Here are a small network's activations along a few directions, averaged over the inputs that share one value of a field.
Values that are neighbours, or in one group, have similar rows; names and order tell nothing.

NOGAR, 18 values:
lasur: [-.27, .02, -.11, .28, -.25, .04, .42, .15, .18, .67, -.22, -.15, .36, .03, -.05]
puveg: [-.09, .56, .11, .28, -.12, -.08, .20, .01, -.07, .84, -.13, .16, -.06, -.06, -.34]
vekiz: [.13, -.36, -.07, -.11, .59, -.05, -.32, -.25, -.01, -.62, .36, .24, .20, .03, .20]
kudor: [-.42, .12, -.20, .02, -.53, .35, .41, -.18, .12, .35, .28, -.26, .32, -.01, -.25]
pulol: [.27, .03, -.55, .11, -.38, .39, .62, .06, .15, -.01, .08, -.20, .53, -.26, .15]
mugu: [-.56, -.53, -.58, .08, -.21, .05, .43, .25, .13, -.03, .15, -.34, .22, -.13, .29]
tuza: [.56, .72, .33, -.12, -.46, -.07, -.14, .01, -.03, .56, -.19, -.13, -.08, .25, -.12]
kisim: [-.54, -.55, -.58, -.08, .01, .14, -.18, -.02, -.24, -.68, .33, -.23, -.42, .01, .28]
voz: [.25, .52, -.06, -.05, -.25, -.12, .61, -.07, -.08, .58, -.41, -.22, .37, .10, -.12]
turum: [.31, .56, .58, .03, .19, -.16, -.34, .08, .01, .25, -.43, .18, -.36, -.07, -.39]
gali: [-.11, -.51, -.54, .28, .00, .16, .10, -.01, .03, -.40, .67, -.09, .25, -.26, .37]
nevez: [.12, -.17, .47, -.27, .38, -.14, -.40, -.09, -.12, -.24, -.03, .22, -.59, .17, -.36]
furut: [.39, .11, .23, -.30, .38, .12, -.25, .09, .20, -.73, .40, .30, -.10, -.03, .07]
zof: [.03, .43, .36, -.01, .42, -.41, -.37, -.13, -.50, .06, -.19, .36, -.19, .15, -.48]
leta: [-.31, -.56, -.53, -.07, -.27, .19, .28, .10, .33, -.46, .12, -.24, .36, .08, .26]
gunug: [.16, -.69, -.32, -.20, .07, .08, -.25, -.11, -.08, -.73, -.04, -.41, -.52, -.15, .31]
lizop: [.07, .36, .74, .22, .11, -.20, -.17, -.11, -.10, .61, -.55, .33, -.12, .04, .12]
gudu: [.01, -.06, .72, -.10, .32, -.29, -.63, .22, .08, -.01, -.22, .49, -.16, .12, .07]
The values of NOGAR form a ring.
Name the neighbours of zof, in listed order.
> turum, gudu
Name the neighbours of furut, in listed order.
> vekiz, nevez
What is the length, in steps, of the shortest route from lizop to gali?
> 9

BAM, 6 values:
buveg: [-.53, -.19, .08, -.12, -.54, .17, .40, .14, .46, .36, -.06, -.47, .28, .02, .12]
zelug: [.02, .62, .74, .09, .11, -.30, -.35, -.07, -.27, .54, -.37, .21, -.34, .02, -.36]
fak: [.90, .47, .35, .04, -.02, -.13, .10, .08, .00, .40, -.58, .41, -.14, .26, -.10]
vizov: [-.24, -.02, -.68, .27, -.24, .14, .40, -.10, -.24, .14, .32, -.19, .35, -.22, .00]
kefe: [.34, -.14, -.28, -.50, .20, .23, -.35, -.10, -.04, -.89, .55, -.12, -.15, .04, .01]
mebu: [-.48, -.74, -.20, .22, .48, -.12, -.21, .05, .10, -.56, .14, .16, .00, -.11, .32]
The values of BAM form 3 separate groups.
List the group mates of mebu, in the order listed.
> kefe
List the group mates of buveg, in the order listed.
> vizov
